A small network was shown many inputs. Here are its activations along a few directions, one row for each input.
In each table, some parts of the input vary, and every possible input appears once, in random order.
A made-up example of a description, with smaller parts first: one of 6 places along a line, together with either a single point or one of 9 places along a line or (one of 2 separate values, together with one of 8 places around a ring).
Shared parts are said once, and a part with two or three values counts as separate values.
In the rows, 128 means zero.

A family of inputs:
row 1: 176,182,68,144,87,129,65,169,110,199,161,175,66,109,128
row 2: 104,109,182,86,150,184,94,130,132,133,141,194,103,105,78
row 3: 127,144,75,140,123,88,197,112,100,88,73,116,146,144,144
row 4: 140,101,154,136,93,127,36,145,154,81,164,109,156,170,119
row 5: 192,98,127,131,137,93,110,170,107,94,107,57,126,185,133
row 6: 113,151,99,187,95,108,232,84,120,107,96,74,144,164,197
row 7: 96,129,132,119,184,130,223,133,176,196,128,213,127,65,95
row 8: 137,115,162,126,144,127,10,143,110,93,123,90,148,92,135
row 9: 174,115,122,115,144,91,139,146,138,125,172,47,142,228,160
row 10: 84,156,131,124,151,162,196,106,116,143,110,211,122,76,84
row 11: 65,109,155,99,100,170,107,69,144,148,133,121,127,72,135
Q: What do these inputs look like to the network?
A: either a single point or (one of 2 separate values, together with one of 5 places around a ring)
Q: Which other rows does row 4 become when the choice among 2 separate values takes its other values? List them by row number.
A: row 8
Q: Which other rows does row 9 become when the choice among 2 separate values takes its other values? List them by row number.
A: row 5

A family of inputs:
row 12: 120,146,122,147,121,136,183,124,104,112,124,92,154,168,107
row 13: 111,141,110,136,118,125,232,101,126,106,76,138,144,142,133
row 14: 174,94,109,153,138,81,171,130,130,82,105,74,122,157,159
row 15: 93,172,87,138,115,148,171,136,107,179,123,188,124,90,97
row 16: 83,152,144,124,168,149,180,116,103,140,126,137,171,126,118
row 17: 153,130,116,104,138,94,49,145,119,133,139,96,106,147,153
row 18: 185,116,146,160,140,102,117,165,108,82,135,35,143,195,133
row 19: 183,114,147,127,125,110,34,147,129,85,155,70,112,158,133
row 20: 104,99,135,123,80,127,140,95,138,106,108,167,119,97,87
row 21: 114,121,131,76,115,148,68,124,124,168,138,162,93,114,120
row 22: 128,115,161,94,158,131,34,139,135,125,156,107,148,125,149
row 23: 156,85,158,98,94,141,64,104,170,114,137,140,108,97,111
row 24: 80,104,180,80,134,192,50,127,146,153,155,177,127,100,122
row 25: 184,150,99,159,130,85,112,128,154,131,142,124,99,123,165
row 26: 130,159,108,118,112,161,101,138,125,184,149,169,98,91,124
row 27: 188,154,100,192,142,76,193,147,134,126,124,90,127,159,164
row 28: 90,113,93,102,111,144,153,120,108,136,113,190,120,102,92
row 29: 111,197,73,162,127,129,228,136,99,168,123,124,152,136,128
row 30: 45,101,168,111,130,166,144,100,154,134,113,199,137,79,102
row 31: 127,96,173,155,162,117,138,137,146,95,119,79,156,154,162
Q: The inputs of row 16 and row 13 match in every part but one. If row 31 is changed in the same way as row 16 into row 13, which row does it become?
A: row 14
Q: What do these inputs look like to the network?
A: one of 4 separate values, together with one of 5 places around a ring

A family of inputs:
row 32: 110,170,90,128,133,142,161,125,101,168,130,180,122,111,127
row 33: 117,100,147,91,129,145,108,112,154,129,120,141,124,99,120
row 34: 91,133,140,125,163,140,147,126,127,161,129,159,134,106,168
row 35: 102,109,150,118,122,151,134,87,152,122,119,141,121,105,130
row 36: 117,117,116,98,83,143,126,123,137,147,132,155,112,132,100
row 37: 200,133,146,157,171,94,64,159,135,113,156,46,140,161,182
row 38: 79,146,141,122,180,153,157,125,113,144,129,155,148,119,131
row 39: 212,156,115,155,143,85,74,156,127,118,160,60,114,155,182
row 40: 94,108,157,96,127,145,110,117,133,104,130,156,147,116,104
row 41: 172,127,105,154,133,88,148,143,101,70,102,73,153,181,129
row 42: 206,154,109,152,117,82,90,169,119,139,161,45,135,173,156
row 43: 109,118,121,112,91,136,144,97,158,140,125,141,101,100,127
row 44: 108,141,102,122,83,142,148,101,142,139,119,155,121,111,94
row 45: 113,106,161,101,127,140,71,133,128,140,126,139,116,109,137
row 46: 86,142,123,142,118,141,188,122,128,147,128,164,141,111,88
row 47: 196,133,156,151,180,100,83,165,111,103,163,37,161,166,155
row 48: 188,104,100,155,117,78,124,140,145,82,101,73,110,162,177
row 49: 130,118,116,99,107,138,108,106,146,127,127,168,98,98,119
row 50: 95,127,116,107,106,144,124,124,129,119,128,158,145,122,76
row 51: 115,132,127,140,118,143,178,109,152,160,123,173,91,96,135
row 52: 191,160,119,160,150,94,97,165,96,112,164,51,155,180,135
row 53: 89,130,118,122,101,146,160,96,123,124,128,142,141,118,79
row 54: 105,120,158,131,144,157,172,111,151,147,120,157,114,100,144
row 55: 89,126,158,137,145,154,177,122,140,131,120,156,148,96,113
row 56: 167,104,144,148,158,82,128,139,121,58,103,64,160,171,149
row 57: 96,153,105,129,145,129,150,124,134,169,131,174,107,106,151
row 58: 187,93,140,141,145,81,122,135,132,71,100,63,135,158,181
row 59: 100,107,166,96,140,150,90,140,116,134,132,126,130,122,105
row 60: 185,129,92,154,106,86,139,143,122,91,95,81,126,182,149
row 61: 91,104,148,125,131,162,147,101,139,112,124,134,147,109,100
row 62: 105,146,114,146,98,140,180,119,140,164,124,181,113,114,108
row 63: 99,118,136,113,110,148,100,148,98,142,141,146,126,140,92
row 64: 122,127,128,107,117,142,77,131,131,144,127,157,82,118,126
row 65: 125,133,116,116,91,137,83,139,104,146,133,170,111,120,106
row 66: 87,158,99,133,151,142,171,126,95,159,132,160,149,113,106
Q: The inputs of row 35 and row 43 match in every part but one. If row 58 is changed in the same way as row 35 into row 43, which row does it become?
A: row 48
Q: What do these inputs look like to the network?
A: one of 5 places around a ring, together with either one of 2 separate values or one of 5 places along a line
Q: Which other rows does row 49 become when the place on the ring of 5 takes its other values? List them by row number.
A: row 33, row 36, row 40, row 50
